Each row below holds a small network's activations on one input, seen along a few directions.
Each table varies a few parts of the input and shows all the possible inputs, shuffled.
A made-up example of a description, with smaller parts first: ring(8) and (point or (values(2) and line(4)) or line(11)).
Shared parts are said once, and a part with two or three values counts as separate values.
(in the rows, 128 means zero)

Other details of the inputs vary at random and push rows far along two fixed directions, the same in every table; ignore that.

A family of inputs:
r1: [148 218 191 216  97 129 132 113 184 195 162]
r2: [101 215 208 185 105 124 104  68 173 226 177]
r3: [ 97  52  50  62 101 173 122 142  91  76  77]
r4: [198 214 207 184 171  88 152 117 165 166 151]
r5: [109  97  72 147 110 127 148 174 121  75 132]
r6: [ 54 191  19 103  97 232  73 134 145 187 108]
r7: [134  38 193 123 114  61 154 102 104  69 126]
r8: [158 196 216 132 167 117 104  93 148 216 157]
r9: [131 172 143  99 175 140  96 114 127 180 136]
r10: [109 226 196 202 111 121 108  67 177 212 166]
r11: [176  91 218 170 108  57 185 105 139  78 141]
r12: [129  86  54  98  99 162 144 153 116  68  79]
r13: [106 214  22  80 177 210  74 132 126 176  85]
r14: [156 223  56 114 160 201 103 158 143 178  92]
r15: [136 226  41 136 103 200 132 122 170 140  59]
r16: [140  93 190 189 110  62 168 142 136  95 179]
r17: [167  98 121  92 162 101 143 158 113 124 149]
r18: [124  57 140 168 114  74 166 168 114  48 159]
r19: [107  66 106  85 106 149 128 121 110  96  97]
r20: [102  44 187 158 116  51 141 130 105  86 177]
r21: [175  74 226 159 105  71 168 114 135  84 137]
r22: [154  93 228 136 188  53 132 115 101 112 168]
r23: [126 229  53 100 175 189  86 126 138 197  92]
r24: [127  95 136  88 182 109 111 138  89 120 136]
r25: [106  34 121  92 117 109 132 114  92  51 104]
r26: [ 91  84 120 134 107 120 116 142 110 117 152]
r27: [193 231 182 174 171 108 143 119 167 182 144]
r28: [175 232 119 143 168 153 124 133 162 188 120]
r29: [100 210  23 149  92 215 110 157 162 166 105]
r30: [156 227  55 117 161 195 109 153 148 180  96]
r31: [ 96  58  28  57 102 173 115 145  88  70  68]
r32: [112  40 102 140 107  99 154 178 106  54 150]
r33: [119  66  28  62  92 162 146 152 110  75  84]
r34: [103  58 220 174 125  49 137 116 110  91 186]
r35: [148 203 233 180 115 108 131  39 172 183 126]
r36: [130 211  27 120 100 211 129 127 164 146  56]
r37: [134 227  64  94 166 195  84 128 135 205  99]
r38: [104  73 207 161 109  81 134 122 126 127 188]
r39: [180  72 175 129 178  60 164 165 100  77 153]
r40: [116  85 113 134  95 106 148 150 131 117 168]
r41: [ 80  58  55  54 107 168 110 127  92  79  78]
r42: [136  49 156  88 177  98 126 154  85 100 149]
r43: [ 80  57  32  53 113 171 113 135  84  67  67]
r44: [126 198 229 201 101 109 122  81 174 220 187]
r45: [ 73  34 135 121 114  86 123 147  87  80 162]
r46: [ 81  54  38  45 101 185 108 139  92  76  70]
r47: [164  59 216 112 175  61 137 139  90 113 172]
r48: [179 215 193 183  99 122 154  78 185 175 119]
Description of these inputs: values(3) and (point or line(6) or ring(9)).
The inputs of r27 and r5 match in every part but the values(3) part. If r42 is changed in the same way as r27 into r5, which row does it become?
> r38
The inputs of r45 and r24 match in every part but the values(3) part. If r32 is changed in the same way as r45 into r24, which row does it become?
> r28
Change only the ring(9) part in r31. List by row number the other rows that result.
> r3, r7, r19, r25, r35, r41, r43, r46
Change only the values(3) part in r17. List by row number the other rows that result.
> r33, r40

A family of inputs:
r49: [119  89  54 111 130 144 132 170 103  64  93]
r50: [145  69 115 109 117 111 153 146 112  68 113]
r51: [167 219 197 195 143 115 131 103 175 181 157]
r52: [146  74 250 143 111  60 149  92 126 125 171]
r53: [137 180  72 119 129 183 122 145 145 154  96]
r54: [ 96 182  58 116 117 187  95 127 140 184 118]
r55: [178 209 186 178 136 108 141 107 170 197 157]
r56: [110 182  90  77 179 170  74 115 115 187 103]
r57: [130  86 187 136  97  89 136  97 128 118 142]
r58: [107  60 133 108 120 122 125 141 103 100 135]
r59: [137  74 113 122 126 108 158 146 117  65 117]
r60: [ 90 183  73 124 119 178  99 135 143 179 132]
r61: [169 221 191 181 137 110 138 116 175 200 167]
r62: [ 99  61 130 119 109 110 139 125 112  81 130]
r63: [ 87 182  70 129 102 183 110 109 143 152 100]
r64: [147 186  94  86 192 161 101 133 120 167 102]
r65: [137  78  66  81 127 151 140 164 102  79  99]
r66: [ 95  63 119 125 112 116 124 136  98  79 124]
r67: [130  83 250 174 130  46 137 103 123 117 190]
r68: [134  81 111 128 126 108 154 150 111  63 116]
What do these inputs look like to the network?
> values(2) and (point or ring(9))
The inputs of r53 and r58 match in every part but the values(2) part. If r55 is changed in the same way as r53 into r58, which row does it become?
> r54
Change only the values(2) part in r52. List by row number the other rows that result.
> r65

A family of inputs:
r69: [141 156 168 141 117 119 129 100 146 166 139]
r70: [129 137 167 159  96 127 136 113 151 142 145]
r71: [119 173  60 115 149 179 104 151 124 148 104]
r72: [129  58 153 130 143  79 139 149 103  89 163]
r73: [141  75 167 138 106  89 161 119 121  66 120]
r74: [ 95  87  80  98 102 154 120 133 110  93  96]
r75: [164 160 148 159 129 112 156 131 152 128 131]
r76: [158  70 176 106 152  91 134 134 105 101 143]
r77: [121 137 170 149 105 118 125  94 139 140 128]
r78: [124  68 172 120 148  78 134 128 104 101 151]
r79: [119 136 169 168 101 113 133 109 141 135 141]
r80: [149 141 168 123 133 117 129 109 139 159 141]
r81: [124 163 158 157 120 116 127 115 144 156 151]
r82: [144 171 145 176  95 131 150 112 165 131 120]
r83: [125 183  61 111 126 190 111 144 148 167 112]
r84: [115  65 172 138 132  72 147 137 109  91 167]
r85: [ 99  66  74  92 106 152 123 142 105  82 102]
r86: [112  69 150 144 102 107 140 141 115  84 139]
r87: [ 97 186  79 128 105 185 101 106 147 162  96]
r88: [139  69 137 112 154  97 140 161 100  88 139]
r89: [128 141 153 155 119 107 135 117 141 150 154]
r90: [ 86 159  68 112 110 185 100 110 137 141  96]
r91: [168 173 160 145 136 113 149 105 152 148 121]
r92: [140  61 175 133 137  70 148 149 104  91 160]
r93: [139 172 153 158 111 128 129 113 156 171 148]
r94: [142 170 163 137 116 134 127  99 153 173 135]
r95: [142 165 161 150 113 125 135 113 157 170 151]
r96: [116 159  58 103 130 180 106 129 128 156 101]
r97: [116  87  51  85 152 153 115 180  88  85 107]
r98: [129  60 161 120 122  84 140 129 108  96 146]
r99: [126 188  70 103 153 181  97 127 131 167  94]
r100: [135  74 171 130 163  78 135 145 102  87 157]
r101: [120  87  49  78 150 165 120 183  97  91 108]
r102: [145 150 175 132 160 107 120 108 126 149 135]
r103: [140  54 158 109 139  86 141 138 101  94 145]
r104: [133 146 156 155 115 111 132 120 144 151 148]
r105: [149 147 163 147 130 113 137 129 141 154 156]
r106: [103  80  47  73 140 153 113 160  88  93 102]
r107: [112 192  65  98 160 187  93 127 131 163  92]
r108: [176 181 155 139 149 123 140 111 149 143 112]
r109: [101  66  79  89 102 158 124 144 108  85 105]
r110: [119 197  74 130 130 170 107 133 147 175 114]
r111: [144 171 168 154 156 116 122 124 136 158 148]
r112: [117  73 129 122 147  95 133 149 106  91 155]
r113: [ 94  91  62  88 119 154 116 143 102 102 103]
r114: [129 163 161 168  98 132 132 105 158 160 138]
r115: [ 84 178  65 137 107 186 105 126 147 149 106]
r116: [143  95  72 109 149 136 149 177 103  65  99]
r117: [154 170 167 135 152 124 119 110 136 166 128]
r118: [128 166 167 147 127 117 124  91 147 170 142]
r119: [130 165  69 116 114 163 137 124 144 128  85]
r120: [113  73 146 113 131  98 129 119 108  99 139]
r121: [138 163 168 140 143 114 120 103 139 165 143]
r122: [118  89  31 104 113 150 147 174 115  61  94]
r123: [157 146 170 126 149 118 127 116 126 151 135]
r124: [112 145 155 167 105 125 124 110 144 139 140]
The inputs of r92 and r104 match in every part but one. If r106 is changed in the same way as r92 into r104, which row does it become?
> r113
The inputs of r71 and r79 match in every part but one. If r100 is changed in the same way as r71 into r79, which row does it become?
> r115
What do these inputs look like to the network?
> values(2) and line(4) and (point or line(6))
Change only the values(2) part in r84. List by row number the other rows that result.
> r120
Change only the line(4) part in r73. List by row number the other rows that result.
> r91, r108, r119
Which other rows agree with r117 in the line(4) part and the values(2) part? List them by row number.
> r76, r99, r102, r107, r108, r123

A family of inputs:
r125: [145 224 177 179 105 136 126  75 181 206 132]
r126: [ 90 143  60 119 109 173 110 130 129 128 101]
r127: [131 229 179 185 109 137 119  81 179 206 147]
r128: [147  75 199 136 153  66 139 140 110 115 176]
r129: [146  76 198 139 153  64 140 132 108 102 166]
r130: [142  75 201 137 156  64 141 126 108  99 163]
r131: [131 156 183 172 111 106 128 105 151 159 159]
r132: [172 119 180 176 119  86 170 143 140 100 148]
r133: [149 108 181 161 116  82 161 125 137 111 152]
r134: [ 89 138  70 114 105 173 107 129 129 137 106]
r135: [111 215  68 126  96 199 107 107 161 186  90]
r136: [107  96  60 107 111 151 133 145 112  81  94]
r137: [108  55  93  92 102 136 134 144 103  80 113]
r138: [117 228  54 139 105 202 114 115 165 169  84]
r139: [159  72 208 126 146  68 150 118 113  97 149]
r140: [ 99 222  60 139 108 201 102 113 159 180  98]
r141: [142 158 193 150 148 102 118 104 138 168 154]
r142: [130  73 193 155 118  68 153 130 120  98 172]
r143: [111  92  64 105 107 149 131 154 114  92 110]
r144: [106 152  64 100 147 170 101 138 118 138 101]
r145: [151 235 183 168 146 130 113  95 171 219 152]
r146: [ 92  56  93 101 107 137 126 142 101  80 117]
r147: [140 101 198 130 144  89 131 112 120 131 154]
r148: [163  79 197 137 156  63 154 128 112  87 149]
r149: [137 239  55 120 142 198 106 128 156 182  89]
r150: [158 157 193 140 139 104 129 100 141 165 140]
r151: [112 102  69  92 152 146 119 166 102 108 123]
r152: [ 89  59  87 101 111 132 127 146  98  75 116]
r153: [161 233 179 161 140 135 117  82 171 216 133]
r154: [188  92 192 153 158  68 167 155 120  90 153]
r155: [150  74 196 160 116  65 164 127 126  82 153]
r156: [124  70  78  86 152 127 131 158  93  70 103]
r157: [162 108 190 136 147  80 143 128 124 123 156]
r158: [135 159  54 100 148 169 122 157 126 132 100]
r159: [ 90  54  94  97 107 137 124 145 100  84 122]
r160: [106  94  67 103 106 152 132 142 113  84  94]
r161: [161 163 190 147 144 103 134  99 143 154 133]
r162: [104  92  83  82 140 153 108 147 101 113 115]
r163: [122 142  75  87 134 174 108 130 124 145  98]
r164: [ 95  93  66 110 111 152 122 160 113 104 125]
r165: [162  75 196 131 150  65 152 140 112 108 166]
r166: [ 94  93  63 111 113 151 123 155 112  92 115]
r167: [106  63  91  84 146 128 118 154  88  83 117]
r168: [126 151  62  95 145 172 111 141 122 135 100]
r169: [110  59  85  96 106 137 139 146 105  68 103]
r170: [129 223 182 182 109 135 117  78 177 208 143]
r171: [143 101 187 156 112  88 150 112 134 115 152]
r172: [108 151  65  99 148 171 100 144 120 139 111]
r173: [104 147  73  96 141 170  99 136 118 146 107]
r174: [151 226 173 181 105 135 132  91 184 211 144]
The inputs of r142 and r151 match in every part but one. If r152 is changed in the same way as r142 into r151, which row does it become?
> r167
The inputs of r149 and r155 match in every part but one. If r157 is changed in the same way as r149 into r155, which row does it become?
> r143
What do these inputs look like to the network?
> values(2) and (point or (line(4) and line(6)))
Change only the values(2) part in r144. List by row number the other rows that result.
> r126
Change only the line(4) part in r163. List by row number the other rows that result.
> r139, r147, r162
Change only the line(4) part in r171. List by row number the other rows that result.
> r127, r138, r140
